Small tables with named rows and columns. After each table, cells are looked up by row and column.

Table Sipupu
|  | Penov | Gufevu | Soli | Zagir | Rigaruz | Pesona | Gel | Ziluru |
|---|---|---|---|---|---|---|---|---|
| Ferumot | 120 | 86 | 178 | 159 | 145 | 101 | 91 | 150 |
| Kuv | 214 | 170 | 67 | 98 | 73 | 181 | 197 | 80 |
| Murip | 33 | 86 | 206 | 155 | 172 | 72 | 72 | 178 |

Murip, Soli -> 206
Ferumot, Gel -> 91
Kuv, Pesona -> 181
Kuv, Penov -> 214
Murip, Rigaruz -> 172
Ferumot, Rigaruz -> 145
Murip, Ziluru -> 178
Kuv, Soli -> 67
Murip, Penov -> 33
Ferumot, Gufevu -> 86
Kuv, Gufevu -> 170
Murip, Zagir -> 155
Kuv, Gel -> 197
Murip, Gel -> 72
Kuv, Zagir -> 98
Ferumot, Ziluru -> 150
Murip, Gufevu -> 86

Lumezal =
,Deso,Lanu,Bek,Rofano,Fiz,Bezerav
Vopo,14,-11,17,62,65,-23
Zabuk,15,-8,19,67,98,-16
Mukabos,34,-16,30,57,92,-25
Nerazig,-83,45,71,21,-6,-8
Nek,81,-63,-77,-11,12,-20
Tenotar,15,-56,-72,-39,-47,-27

Bek of Nerazig = 71
Fiz of Tenotar = -47
Lanu of Zabuk = -8
Bezerav of Nek = -20
Bezerav of Tenotar = -27
Lanu of Vopo = -11
Deso of Tenotar = 15
Rofano of Tenotar = -39
Fiz of Vopo = 65
Bek of Tenotar = -72
Rofano of Nerazig = 21
Deso of Mukabos = 34
Bezerav of Nerazig = -8
Bek of Mukabos = 30
Bezerav of Vopo = -23
Lanu of Tenotar = -56
Fiz of Mukabos = 92

Table Mamebak
,Bufupe,Zavigob,Tirag
Bave,41,67,48
Kupus,100,69,178
Lamapu,155,148,140
Nusef,127,85,206
Sigido,57,32,155
Dosan,108,111,110
Vazo,144,175,61
Tulinim,110,159,17

Lamapu, Tirag: 140
Dosan, Tirag: 110
Bave, Tirag: 48
Sigido, Tirag: 155
Lamapu, Bufupe: 155
Bave, Zavigob: 67
Tulinim, Tirag: 17
Nusef, Zavigob: 85
Nusef, Bufupe: 127
Nusef, Tirag: 206
Bave, Bufupe: 41
Sigido, Bufupe: 57
Kupus, Tirag: 178
Vazo, Tirag: 61

Dop =
|  | Mepunez | Zaf | Dud | Dumo | Lisesin | Muda |
|---|---|---|---|---|---|---|
| Pako | 1775 | 4037 | 4231 | 2112 | 2259 | 2048 |
| Dedug | 2812 | 4273 | 3846 | 3900 | 5539 | 4898 |
| Vuka | 5100 | 2468 | 2219 | 708 | 3997 | 1549 |
| Dudager | 5119 | 2745 | 3503 | 4040 | 7574 | 3934 |
| Mil | 2086 | 3041 | 2218 | 508 | 3999 | 4280 |
| Torov | 3747 | 4708 | 2580 | 2041 | 4517 | 4108 |

Zaf of Torov = 4708
Dumo of Dedug = 3900
Mepunez of Dudager = 5119
Mepunez of Mil = 2086
Lisesin of Vuka = 3997
Zaf of Dedug = 4273
Muda of Torov = 4108
Mepunez of Pako = 1775
Dud of Pako = 4231
Which row has the largest Dumo? Dudager

Table Nak
,Sutof,Sok,Zutunik,Puf,Rol,Nogo,Mamil,Totip
Mun,215,38,175,140,80,227,112,107
Sul,179,87,151,162,69,204,104,136
Murupom,141,166,162,202,89,136,89,107
Fipef,136,100,90,72,165,153,198,177
Sokag,115,130,155,58,214,73,183,172
Zodipu,123,162,123,154,126,137,123,151
Vif,173,126,251,179,97,99,77,84
Muda,130,148,139,165,96,158,98,167

Sutof of Murupom = 141
Totip of Muda = 167
Sutof of Zodipu = 123
Nogo of Sokag = 73
Sok of Vif = 126
Sutof of Sul = 179
Nogo of Murupom = 136
Rol of Mun = 80
Sok of Murupom = 166
Zutunik of Muda = 139
Row with the largest Totip: Fipef

Table Tar
,Dusine,Rava,Gigov,Moz,Rereg,Kotiz,Binap
Pakot,38.99,35.04,57.09,56.15,56.32,63.79,79.00
Lonip,27.40,44.65,46.31,48.95,48.50,78.10,66.58
Veg,38.02,47.99,48.24,51.63,43.80,75.96,63.52
Vonul,24.25,47.29,47.49,48.77,48.40,77.04,70.07
Tagebev,56.96,26.66,67.54,62.28,58.93,52.15,87.01
Zosel,55.34,25.96,67.13,64.03,61.22,50.54,88.79
Gigu,23.05,47.05,44.45,48.49,50.14,80.48,69.09
Gope,51.86,24.12,66.68,62.84,60.32,50.42,87.60
Teziniz,36.55,36.13,54.78,54.37,55.11,68.03,75.68
Buv,53.05,26.01,68.66,65.19,63.55,50.88,91.59

What is the Moz of Lonip in Tar? 48.95
What is the Binap of Tagebev in Tar? 87.01
What is the Dusine of Lonip in Tar? 27.40
What is the Dusine of Gigu in Tar? 23.05
What is the Rereg of Gigu in Tar? 50.14
What is the Binap of Veg in Tar? 63.52
Row with the largest Rereg: Buv

Sadas =
cols = Nazane, Big, Sos, Bifopub, Pul
Dez: [1.5, 7.5, 7.8, 6.4, 5.1]
Mari: [8.1, 6.0, 1.5, 4.2, 3.1]
Dif: [6.8, 3.2, 3.9, 8.2, 7.0]
Fozusid: [6.6, 2.5, 5.5, 3.9, 8.0]
Mebugo: [3.9, 3.7, 1.1, 8.8, 3.7]

Nazane of Mari = 8.1
Pul of Dez = 5.1
Bifopub of Fozusid = 3.9
Bifopub of Dez = 6.4
Sos of Mebugo = 1.1
Nazane of Dez = 1.5
Pul of Fozusid = 8.0
Sos of Dez = 7.8
Bifopub of Dif = 8.2
Big of Dif = 3.2
Bifopub of Mari = 4.2
Nazane of Dif = 6.8
Bifopub of Mebugo = 8.8
Big of Fozusid = 2.5
Sos of Fozusid = 5.5
Pul of Dif = 7.0
Big of Mari = 6.0
Nazane of Fozusid = 6.6

